A small network was shown many inputs. Here are its activations along a few directions, one row for each input.
In each table, some parts of the input vary, and every possible input appears once, in random order.
A made-up example of a description, with smaller parts first: one of 6 places along a line, together with either a single point or one of 9 places around a ring or (one of 3 separate values, together with one of 8 places around a ring).
Shared parts are said once, and a part with two or three values counts as separate values.

Table:
R1: [ 48 -29  16 -19  29 -18   2  36 -19  53  31   9 -14  22  25  13   5]
R2: [  9 -12   6  -6  53  39   1  49  -1  25  13  -7   4  28 -14  27  18]
R3: [  6  33 -11 -33  10 -12 -23  -1  16  23 -41  33 -38   0 -16 -13 -22]
R4: [  5   2 -19   2  68  14 -25   5  12  43  48 -17   1   6 -17  24  23]
R5: [-11  50 -29 -27  11 -23 -35 -21  18  35 -21  -4 -10  -4 -38  -3 -15]
R6: [ 11  24   6 -24  27  26  -2  35  13  11 -33   4   6  20  -1  -8   5]
R7: [-10 -70   6  56 -79 -10  23 -31 -31 -55  49  12   9 -30  23 -13  10]
R8: [-12 -69   9  52 -81   7  28 -11 -40 -55  38  29   3 -28  39 -10   4]
R9: [ 29 -13   2 -22  28 -26 -19  11 -17  63  52 -28  11  18   4  23   9]
R10: [ 23  22   8 -33  33  14  -1  33  20  -4 -26  22 -12  16   9 -11   5]
R11: [  2  23 -22 -29  21 -35 -26  -5  23  23 -16 -11  21   3 -15 -17  -7]
R12: [-19  61 -20 -17  11 -22 -30 -25   6  24 -33 -25  -5  16 -46  15   2]
R13: [  6  34 -13 -27  10 -29 -25 -23  28  23 -30  18 -26   0 -33 -12 -18]
R14: [-10  34 -11 -21  19 -32 -27 -11  13  12 -25 -31  21  25 -22   1   8]
R15: [ 51 -23  22 -25  21 -13  10  54 -21  32  23   1  -8  32  21  18   2]
R16: [ 21  20  -1 -16  40  -7 -17  -8  38  17  -8  18 -13   4  -1 -19  11]
R17: [ -5  43  -8 -32  -2  10 -11  18   1  18 -54   1  -6  20 -30   0 -26]
R18: [ 20 -13  -3   4  68  24  -8  29  10  33  28  19 -24  13   4  15  18]
R19: [ 33 -24  25 -24  12  -1   6  53 -26  44  19 -16   7  40  11  23  -1]
R20: [-28 -56  -6  52 -78  -8  12 -32 -40 -46  60 -10  24 -36  17  -7  11]
R21: [-40  -4  13  34 -70  37  52 -27  -5 -81 -33  13   1 -49  23  -9 -32]
R22: [ 22  -6   4  -3  58  29  -1  47   7  13  19  10 -17  24  -1  22  15]
R23: [ 19  -9  -4   7  67  11 -16   4  21  32  40   3 -16  14 -11  16  19]
R24: [ 18  13  -9 -23  19 -22 -17  17  21  14 -37  24 -11   9   9 -27 -15]
R25: [-64  -2  -3  41 -66  13  30 -69   9 -55  -2 -10   6 -69  10 -15 -22]
R26: [-32 -41  -1  64 -72  -4  14 -33 -57 -54  47 -34  28 -18   6   8  26]
R27: [-19 -57  15  47 -86  27  36  11 -61 -61  24  -4  36 -12  18   1  -3]
R28: [ -2   8  -9  13  65  11 -22   3   5  29  37 -32   1  24 -26  38  41]
R29: [ -5 -56  13  44 -81  16  38  10 -51 -73  27  13  19 -16  29  -1  -1]
R30: [-71  12   6  49 -61  15  33 -73 -10 -65 -12 -34  12 -47  -2   2  -5]
R31: [ 25  13   0 -24  42   5  -7  17  26  16 -20  34 -19   1  13 -20  12]
R32: [  5  18  -3 -28   6  -2  -5  35   8   8 -47  -6  18  28  -5 -14 -20]
R33: [ 27  -9   9  -9  25 -30 -14  11 -23  50  40 -42  13  32  -6  37  30]
R34: [ 11  39  -8 -39   5  -4  -8  18   7   3 -49  19 -22  12 -21  -4 -23]
R35: [-49 -15  10  45 -68  12  36 -71  19 -65 -12  11 -12 -61  17 -21 -25]
R36: [-45 -13   6  49 -70  29  42 -47   7 -62 -25  27 -17 -63  33 -19 -28]
R37: [ -3  38  -3 -17  41  -4 -22 -11  18  15  -9 -20   9  17 -18   7  32]
R38: [  5  30 -12 -28  43  -4 -25  -8  29  26   1  -1   6  -2  -8 -10  15]
R39: [ 21  15  -2 -35  14 -15  -3  34  13  -7 -43  13   2  21   4 -18 -17]
R40: [ 47 -26  14 -16  27 -31  -6  12  -8  53  43  -7  -4  23  10  14   7]
R41: [ 17  11  -7 -23  19 -38 -19  -6  32  13 -25   9   1  10  -8 -25 -11]
R42: [-56   0  15  42 -77  50  49 -27 -12 -68 -37  -4  14 -43  14  -7 -37]
Question: What do these inputs look like to the network?
Answer: one of 6 places along a line, together with either one of 2 separate values or one of 5 places along a line
Question: The inputs of R24 and R41 match in every part but the place on the line of 6. If R3 is changed in the same way as R24 into R41, which row does it become?
Answer: R13
Question: The inputs of R30 and R35 match in every part but the place on the line of 6. If R37 is changed in the same way as R30 into R35, which row does it become?
Answer: R16
Question: Change only the place on the line of 5 in R11. List by row number the other rows that result.
Answer: R4, R5, R9, R38
Question: Change only the choice among 2 separate values in R25. List by row number the other rows that result.
Answer: R20
Question: List by row number the other rows that have the place on the line of 6 in common with R27.
Answer: R2, R6, R17, R19, R32, R42

Table:
R43: [  5 -14   5   7 -10   0   6   4 -17   6  18  -6   0   1   5  11  -3]
R44: [ 35  28  -5 -50  70 -19 -32  32  22  58  -9  -3 -11  41 -20  10   6]
R45: [ -3   2   3   0  -6   6   9   4   4 -12 -14   1   9  -3   5  -8  -5]
R46: [-12   3  -3   7   0   0   3 -17  11  -5   3  -6   2 -14  -1  -1   1]
R47: [ -3 -10  -5  10   0  -6  -3 -12   1  -3  16  -1   2  -7  -1  -1   8]
R48: [ 32  31 -10 -47  75 -13 -33  31  21  59  -7  -1 -10  34 -18   8   9]
R49: [ -8   8  -1   1 -21  -1   5 -13  -2  -6 -15   2  -5 -11  -5  -4 -15]
R50: [ -5   7   1   2  -8  12   8  -3   5 -15 -18  14  -9  -9  -1  -7  -9]
R51: [  5 -11   0   2  -9   0  -2  10  -5  -9   3   6   7   5   8  -9   0]
R52: [  7 -16   9   7   2  14  10  13  -8  -1  12   6  -5   2   9   7   5]
R53: [-17  12  -4   4 -17   0  -3 -17   0 -12 -13  -4   2  -6  -8  -3  -2]
R54: [ -2  -9   3  11  -4   1   2   0 -15  -1  16 -13   8   5  -1  11  12]
R55: [  6 -12   2   2 -16 -11   1  -3  -8   1   9   4   0  -3   7  -4  -4]
R56: [-11   6  -1   4  -9  -4   2 -11   2 -10  -5  -9   7  -6   1  -2   1]
R57: [ -4 -12   0  14   6   6   1  -6  -7   3  25 -10   2  -2  -2  12  11]
R58: [-20   9  -6   7  -7   4  -3 -22   9  -7  -5  -1  -4 -13  -8  -2  -2]
R59: [ -4   1   3   0 -14  -5   8  -8   0  -3  -6  -2  -2  -9   6  -2 -12]
R60: [-11   7  -1  -1 -15   9   3   0   1 -14 -21   6   2  -2  -2  -8 -10]
R61: [ -1  -6  -4   6 -11 -11  -5  -6  -7  -8  10  -5   8  -1   0  -2   7]
R62: [  5 -14   7   6  -2  10   8  17 -13  -3   8  -4   8   8   5   6   5]
R63: [  0   1   4   4  -1  10  10   0   7 -12 -10  10  -5  -8   9  -7  -5]
R64: [  8 -13   3   4  -4   2   3   7  -1  -8   4  16  -7  -1  11  -6   2]
Question: What do these inputs look like to the network?
Answer: either one of 2 separate values or (one of 4 places along a line, together with one of 5 places along a line)

Table:
R65: [  3 -32  -7  25  14  -8 -11  -2 -18   5  63 -29  28   7  -2  14  41]
R66: [-36  36 -24   7  10  -7 -17 -44  31 -17 -23 -14  13 -19 -26 -16   9]
R67: [  4  -7   9  -5 -44   9  17  29 -24 -25 -30  15   1   9   7  -7 -24]
R68: [  0   3  -7 -10 -36 -32 -13   6 -19 -11 -16 -16  33  16  -5 -16  -3]
R69: [ 16 -23  13  -7 -46   0  22  24 -11 -19 -23  34  -6  -6  29 -24 -34]
R70: [-10   8   9  -7 -47  -4  12  13 -31  -9 -26 -24  22  13  -3   6 -20]
R71: [ 18 -49  18  30  11  23  21  20 -13 -12  48  13  -5  -1  33   9  27]
R72: [ 20  61 -14 -58  94  -1 -37  12  56  57 -42  13 -23  25 -29  -4   4]
R73: [ -1   6  -6 -13 -57 -59 -17 -25 -29  12  -5 -22  14   6 -10  -6 -18]
R74: [  3 -29  -6  21  -9 -37 -15 -32 -26  27  74 -34  10  -3  -7  24  27]
R75: [ 50  32  -1 -71  55 -28 -28  58  10  58 -37   9  -9  55 -10   1 -12]
R76: [-47  40  -7   9  -4  21   7 -37  18 -17 -31 -22   2 -23 -23   7  -9]
R77: [ 52  -1   3 -39  98  -5 -29  51  14  76  31  -2 -13  49 -12  26  25]
R78: [  5 -42  11  31   6  32  17  21 -26  -8  49   3  -2   2  14  23  23]
R79: [-36  38 -21   6 -14 -34 -21 -74  21   7 -12 -20  -6 -29 -30  -5  -6]
R80: [ -5 -27  10  28   3  18  13   4 -32   6  52 -35  19   5   2  36  24]
R81: [ 17 -14  16  -7 -39   0  20  28 -12 -30 -31  26  -2   6  27 -21 -20]
R82: [-33  27  -7  11  -1  36  10 -21  25 -33 -34  18 -19 -27 -11  -7 -12]
R83: [ 17 -59  13  30   4  23  21  16 -12  -2  55  21 -10 -15  36   6  12]
R84: [-19  21   0  10   5  27  13 -23  39 -38 -35  30 -22 -29   9 -22  -9]
R85: [-20  12  -3  10  -3  26  15 -25  39 -27 -27  37 -26 -42  12 -25 -24]
Question: What do these inputs look like to the network?
Answer: one of 3 separate values, together with either a single point or one of 6 places along a line
Question: The inputs of R77 and R75 match in every part but the choice among 3 separate values. If R80 is changed in the same way as R77 into R75, which row does it become?
Answer: R70
Question: List by row number the other rows that have the choice among 3 separate values in common with R82.
Answer: R66, R72, R76, R79, R84, R85

Table:
R86: [  7  -3  -4  -7 -16  -3   1  18  10 -33 -36  30   8  -1  18 -39 -14]
R87: [  4  12  -1  -5  47   8  -5 -19  36  25   9  12 -24 -16   0   1   3]
R88: [ 29   7 -14 -27  33 -37 -37  22   5  30   9  -8  20  32 -14 -12  18]
R89: [ 30  16   6 -28  26 -33 -22  13 -10  40  -1 -15  -6  41 -13  19  14]
R90: [-26 -12  -1  33 -46  -8  13 -55  -2 -14  18  -4  -4 -43  10  -5 -12]
R91: [-11  29   0 -12  45  23   3   1  29  14 -16 -19   9  -1 -10   9   2]
R92: [  0  20 -15  -4  46   5 -18  -1  36  -6  -9   9   4   2 -10 -19  20]
R93: [-43   4   0  26 -48   3  19 -36 -11 -28  -4 -34  28 -30   4  -1 -12]
R94: [-12  22 -15  -7  36  27 -15   5  17   9 -10  15 -21   0 -26  10   4]
R95: [-30  -6 -16  33 -47 -11   0 -41  -3 -49  -1  -5  27 -26  -2 -26   7]
R96: [  1  31   5  -4  41   7  -5  -8  21   3 -17   0 -22  11 -10  10  16]
R97: [  9   9  19  -8 -23   2  16  11  -5 -21 -43  19 -20  11  14  -8 -17]
R98: [ -5   1  -2  -9 -27  22   6  23  -8 -14 -35  35 -19  -2  -3  -9 -30]
R99: [-28   5   7  29 -51 -11  10 -45 -16 -41  -5 -18  -2 -16   0   5   4]
R100: [ 33 -65  26  28  -8  29  28  44 -47 -10  72   3  11  10  43  22  39]
R101: [ 32  -2   0 -27  33 -32 -21   2   4  61  27  -5 -10  14  -4   8   0]
R102: [ 17  10 -16 -31  24 -13 -31  26 -12  42   9  -2  -7  30 -29  16   1]
R103: [ 10 -10  10  -8 -16   0  15   2  14   0 -17  32 -23 -18  28 -18 -30]
R104: [ 17  16  -1 -35  32 -17 -12  23  -1  50   0 -35  23  27 -14  15   1]
R105: [ -6   8  13 -14 -19  15  24  21   4 -12 -42   2  11  -4  18 -12 -32]
R106: [ 13 -90  15  52  -8  16  25  26 -42  -9  86 -12  16   8  21  29  26]
R107: [-42  -2 -15  28 -55  10   5 -33 -21 -33   4  -1  -1 -29 -22   4  -8]
Question: What do these inputs look like to the network?
Answer: either one of 2 separate values or (one of 4 places along a line, together with one of 5 separate values)
